These are the activations of a small neural network, seen along a few directions. Each row is one input.
In each table, some parts of the input vary, and every possible input appears once, in random order.
A made-up example of a description, with smaller parts first: one of 2 separate values, together with either a single point or one of 11 places around a ring or (one of 6 places along a line, together with one of 8 places around a ring).
Shared parts are said once, and a part with two or three values counts as separate values.

Other details of the inputs vary at random and push rows far along three fixed directions, the same in every table; ignore that.

Table:
r1: -2; 0; 14; 0; -1; -11; -3; -19; 63; -16; 48; 3
r2: -23; -26; 27; 25; 17; -7; 5; -18; -9; 12; -13; 0
r3: -30; 14; 22; 35; 1; 25; 26; 11; 32; -14; 11; 16
r4: -3; -4; 8; 2; 11; -1; 2; 3; -17; 13; -19; 7
r5: -19; 22; 3; 29; -16; 48; 15; 19; 12; -20; 21; 19
r6: 1; 25; -9; 0; 4; 30; 4; 11; -27; -13; -39; -1
r7: 2; 3; -20; -20; -14; -16; -3; 7; 41; -15; 40; 13
r8: -15; -39; 35; 19; 9; -4; -11; -12; -17; 8; 7; 5
r9: 42; -16; -12; -26; 2; -26; -25; -5; -31; 15; -13; -13
r10: 23; -20; 7; -14; 14; -42; -13; -12; -9; 23; -22; -25
r11: 29; -27; 4; -15; 4; -37; -27; -21; -16; 22; -2; -29
r12: -17; -12; 22; 19; 16; -1; 6; -15; -16; 17; -16; 3
r13: 0; 19; -1; 4; 3; 16; 5; 13; -26; -14; -34; -5
r14: -22; 26; 1; 13; 2; 36; 18; 8; 35; -17; 5; 18
r15: -13; 35; -38; -7; -22; 37; 11; 21; 11; -16; 26; 25
r16: 24; 6; -22; -25; -9; -20; -14; 1; 7; 2; 16; 0
r17: -32; 18; -5; 6; -16; 35; 9; 22; 17; -13; 34; 23
r18: 0; 7; -3; -7; -20; 24; 17; 6; -20; 6; -34; 1
r19: 0; 0; -11; 3; -5; 25; -2; 3; -32; 7; -4; -8
r20: 15; -3; -8; -25; 8; -38; 2; 2; 29; 4; 7; 2
r21: -8; -14; 15; 18; 6; 11; -2; -16; -29; 12; 3; -1
r22: -6; 4; -2; 5; -5; 27; -5; 11; -32; 4; -2; 16
r23: -12; -8; 33; 20; 7; 17; -11; -15; -25; -9; -5; -4
r24: -23; 0; 32; 29; 11; 5; 17; -8; 43; -7; 16; 9
r25: 21; -4; -22; -22; -10; -26; -15; -1; 17; -4; 19; -3
r26: 20; 14; -25; -28; -1; -28; 0; 6; 21; 3; -2; 1
r27: 3; -8; -5; -11; 5; -24; 2; 2; 19; 1; 0; 4
r28: -1; -12; 31; 32; 2; 8; -4; -5; -22; -2; -1; -9
r29: 31; -29; 4; -19; 6; -29; -25; -7; -23; 17; -6; -21
r30: 33; 11; -20; -13; -10; -6; -9; -3; 26; -10; 17; -10
r31: 10; 18; -12; -11; -15; -22; 0; 8; 44; -30; 40; -3
r32: -26; -31; 39; 27; 18; -17; 0; -21; -4; 15; -10; 0
r33: -38; -2; 43; 27; 0; 6; 6; -6; 26; -28; 39; 10
r34: -5; 15; 3; -16; 7; -23; 9; -11; 73; -23; 28; 2
r35: 13; 9; -22; -26; -1; -29; 1; 4; 27; 5; 3; -11
r36: -18; -21; 51; 27; 16; 12; -13; -29; -11; -2; 4; -4
r37: -9; -17; 20; 10; 2; 13; -10; 1; -30; 11; 0; 0
r38: 5; 26; -38; -8; -4; 38; 13; 23; -38; 6; -37; -4
r39: 32; 7; -29; -22; 7; -24; 1; -6; -11; 14; -22; -16
r40: 4; 16; -31; -6; -15; 38; -3; 16; -37; 3; -11; 0
r41: 21; 16; -47; -25; -4; -13; 7; 6; 10; -2; -11; -8
r42: -24; -30; 35; 22; 19; -5; 4; -5; -12; 10; -15; 8
r43: 22; 8; -4; -2; 3; -26; 7; 5; 19; -8; -6; -15
r44: 25; 23; -47; -41; -8; -3; 4; 32; 6; -1; -14; -1
r45: 1; 14; -29; -2; -17; 31; -7; 14; -31; -2; -10; 9
r46: -24; -18; 27; 22; 16; 4; 7; -10; -14; 16; -14; -4
r47: 29; -23; 4; -22; 16; -46; -14; -9; -6; 23; -19; -24
r48: -1; 14; -33; 2; -15; 42; 3; 13; -36; -5; -10; 6
r49: -5; 15; -22; -2; -4; 21; 5; 19; -20; 1; -28; 11
r50: -21; -9; 24; 21; 14; 2; 4; -9; -19; 16; -17; 7
r51: 10; 13; -20; -16; -38; 39; 6; 10; -29; -2; -16; 3
r52: -29; 13; 1; 10; -12; 17; 6; 4; 19; -8; 36; 24
r53: 25; -21; 26; 5; 20; -52; -8; -19; -5; 4; -21; -31
r54: -16; -17; 7; 1; -4; -31; 1; -18; 56; -11; 55; 6
Description of these inputs: one of 2 separate values, together with either a single point or one of 8 places around a ring or (one of 3 separate values, together with one of 6 places along a line).
Question: Changing only the choice among 2 separate values turns r44 into r29. The same change can be made to r20. Which row results?
Answer: r9
Question: Changing only the choice among 2 separate values turns r41 into r48. The same change can be made to r4. Which row results?
Answer: r22
Question: Change only the place on the ring of 8 in r31. List by row number the other rows that result.
Answer: r1, r5, r23, r28, r30, r33, r36

Table:
r55: -6; -9; 8; 3; 17; -3; -1; -16; -9; 9; -16; -14
r56: -83; 4; 45; 60; -2; 30; 37; 3; 32; -21; 34; 38
r57: -8; 28; -28; -10; -13; -6; 18; 20; 41; -17; 20; -2
r58: -5; -30; 20; 8; -10; -7; -1; -12; -19; 22; -2; -7
r59: 16; -16; 21; 22; -3; -4; -16; -17; -18; 1; 3; -21
r60: 10; 39; -48; -12; -21; 34; 12; 36; -34; -20; -35; 10
r61: 10; 11; 0; 5; -8; 29; -19; -5; -20; -12; -5; -3
r62: -70; 6; 45; 51; 0; 50; 33; 27; 35; -20; 26; 45
r63: 0; -29; 25; -10; -4; -8; -7; -11; -19; 12; -4; -3
r64: 11; 6; -2; 9; -3; 28; -13; -13; -19; -7; -1; -6
r65: -5; 3; -13; -4; 5; 11; -18; 8; -27; 7; -3; 11
r66: 4; -21; 7; -30; -10; -39; -9; -21; 41; 7; 29; -4
r67: 10; -19; 19; 18; 11; -13; -1; -3; -4; 16; -17; -8
r68: -10; 8; -1; -3; 7; 13; -3; 2; -13; -1; -22; -6
r69: -5; 10; -13; 3; 4; 14; 6; -7; -17; -3; -23; 6
r70: 7; -10; 16; 12; 14; -9; 6; -14; -13; 20; -14; -13
r71: 19; 45; -41; -25; -12; 40; 6; 38; -34; -9; -37; 9
r72: 1; 7; -5; -4; 1; 6; 2; 6; -25; -11; -27; 5
r73: -6; -11; 16; 5; 12; -15; -7; -20; -10; 1; -19; -3
r74: -1; 17; -37; -32; -26; 14; 10; 6; 28; -4; 23; 16
r75: 7; -17; 23; 7; 17; -8; -13; -12; -2; 14; -23; -2
r76: -1; -10; 18; -3; 14; -9; -5; -4; -17; 0; -21; -16
r77: -1; -25; 14; 8; 11; -19; -16; 2; -25; 12; 6; -2
r78: -55; 2; 30; 45; 6; 40; 32; 9; 39; -7; 27; 34
r79: 0; -26; 17; -3; -13; -6; -2; -2; -20; 13; -3; -4
r80: 5; -22; 2; -2; -8; 3; 3; -13; -24; 22; -5; -7
r81: 11; 5; -37; -20; -2; -26; -3; 4; 30; 1; 39; 3
r82: 10; 40; -49; -19; -18; 37; 7; 44; -34; -14; -38; -4
r83: 15; 4; 8; 3; -5; 23; -15; 0; -27; -16; -4; -6
r84: 2; 0; 1; 9; 12; 22; 1; -1; -8; 10; -23; 8
r85: 6; -8; 20; 15; 9; -15; 3; -6; -14; 18; -15; -13
r86: 6; 16; -43; -27; -2; -14; -8; 6; 31; -4; 35; 13
r87: 13; -17; -11; -12; 4; -55; -13; -6; 31; 8; 40; -7
r88: 18; -1; 0; -22; 11; -49; 0; -22; 53; 6; 23; -11
r89: -3; 16; -26; -24; -4; -6; -4; 22; 24; -17; 37; 20
r90: 16; -18; 27; 16; -2; -5; -18; -11; -20; -6; 2; -18
r91: 1; 31; -18; -16; -13; -2; 17; 27; 37; -16; 18; 9
r92: -1; 3; -12; 9; 3; 6; 11; -6; -17; 0; -20; -2
r93: 34; 15; -30; -15; -15; -9; -5; -7; 31; -17; 32; -14
r94: 15; -6; -14; -21; 7; -51; 6; -15; 50; -1; 22; -23
r95: 4; -2; 20; 0; 13; -9; -7; -12; -8; 13; -17; -6
r96: 9; -19; 27; 4; 18; -10; -7; -3; -5; 7; -19; -1
Question: What do these inputs look like to the network?
Answer: one of 6 places around a ring, together with either one of 3 separate values or one of 4 places along a line
Question: Changing only the place on the ring of 6 turns r94 into r76. The same change can be made to r80. Which row results?
Answer: r63
Question: Start at r83 and move only the place on the ring of 6, one step at a time. The first step leads to r61. Which rows follow, in order?
Answer: r64, r93, r59, r90
Question: Start at r60 and move only the place on the line of 4, one step at a time. The first step leads to r82. Which rows follow, in order?
Answer: r91, r62
Question: Which other rows agree with r65 in the place on the ring of 6? List them by row number.
Answer: r61, r66, r68, r73, r75, r95
Question: Change only the choice among 3 separate values in r59. List by row number the other rows that result.
Answer: r58, r87

Table:
r97: -21; -6; 20; 26; 39; -3; 3; -8; 3; 27; -7; 8
r98: -2; -42; 16; 8; -5; -9; -11; -38; -7; 30; 10; -14
r99: 22; -11; -26; -51; -34; -61; 7; -16; 77; -4; 66; -17
r100: 17; -23; -12; 3; 10; -21; -28; -22; -21; 22; 9; 5
r101: 9; 10; 15; 17; 23; -14; -19; -12; -19; -11; 2; -11
r102: 17; 4; 18; -24; 3; 3; -29; -13; -10; -20; -24; -5
r103: -13; 7; 12; 30; -4; 45; 4; -17; -5; -6; -9; -12
r104: -25; 46; -34; -49; -33; 64; 7; 44; 13; -28; 29; 50
r105: -37; 67; -75; -17; -31; 69; 46; 36; 27; -21; -6; 29
r106: 27; 10; -15; -20; 17; -65; -15; -29; 93; -24; 65; -11
r107: 38; -11; -21; -47; -37; -76; 6; -6; 79; -8; 67; -5
r108: -22; 64; -49; 12; -17; 84; 24; 23; 31; -43; 23; 32
r109: 30; -20; -4; -16; -10; -7; -19; 23; -47; 21; -14; -22
r110: 7; 4; 15; 18; -8; 4; -9; 16; -10; -20; -13; -15
r111: -64; -25; 39; 48; 9; 47; 12; -19; 5; 13; 43; 32
r112: 4; -14; 20; -30; 17; -19; -14; -5; 2; 13; -39; 4
r113: 20; -1; -30; -14; 14; -14; -2; 28; -39; 3; -51; -7
r114: 53; 5; -25; -8; 4; -11; -25; 14; -44; -19; -38; -22
r115: 37; 23; -57; -21; 12; 20; 5; 5; -36; 26; -55; -7
r116: -15; -10; 12; 5; -4; -4; 25; -8; -1; 16; -28; -12
r117: -18; -21; 38; 21; 2; -12; 27; -1; 1; 13; -19; 2
r118: 15; 10; -21; -10; 27; -26; -10; 6; -39; 19; -39; -10
r119: -20; -27; 22; 16; 5; 2; -6; 15; -27; -1; 20; 10
r120: -22; -2; -2; 9; 7; 8; -15; 8; -32; 7; 18; 11
r121: -49; -22; 89; 65; -4; 11; 20; -38; 24; -8; 25; 0
r122: 33; -4; -13; -14; 3; -27; -4; 23; -31; 20; -55; -19
r123: -22; -11; 66; 46; -5; 13; 21; -11; 15; -17; 19; 3
Question: What do these inputs look like to the network?
Answer: one of 3 separate values, together with either a single point or one of 8 places around a ring
Question: Changing only the choice among 3 separate values turns r109 into r122. The same change can be made to r100. Which row results?
Answer: r97
Question: Which other rows agree with r123 in the choice among 3 separate values? List them by row number.
Answer: r101, r102, r103, r106, r108, r110, r114, r121
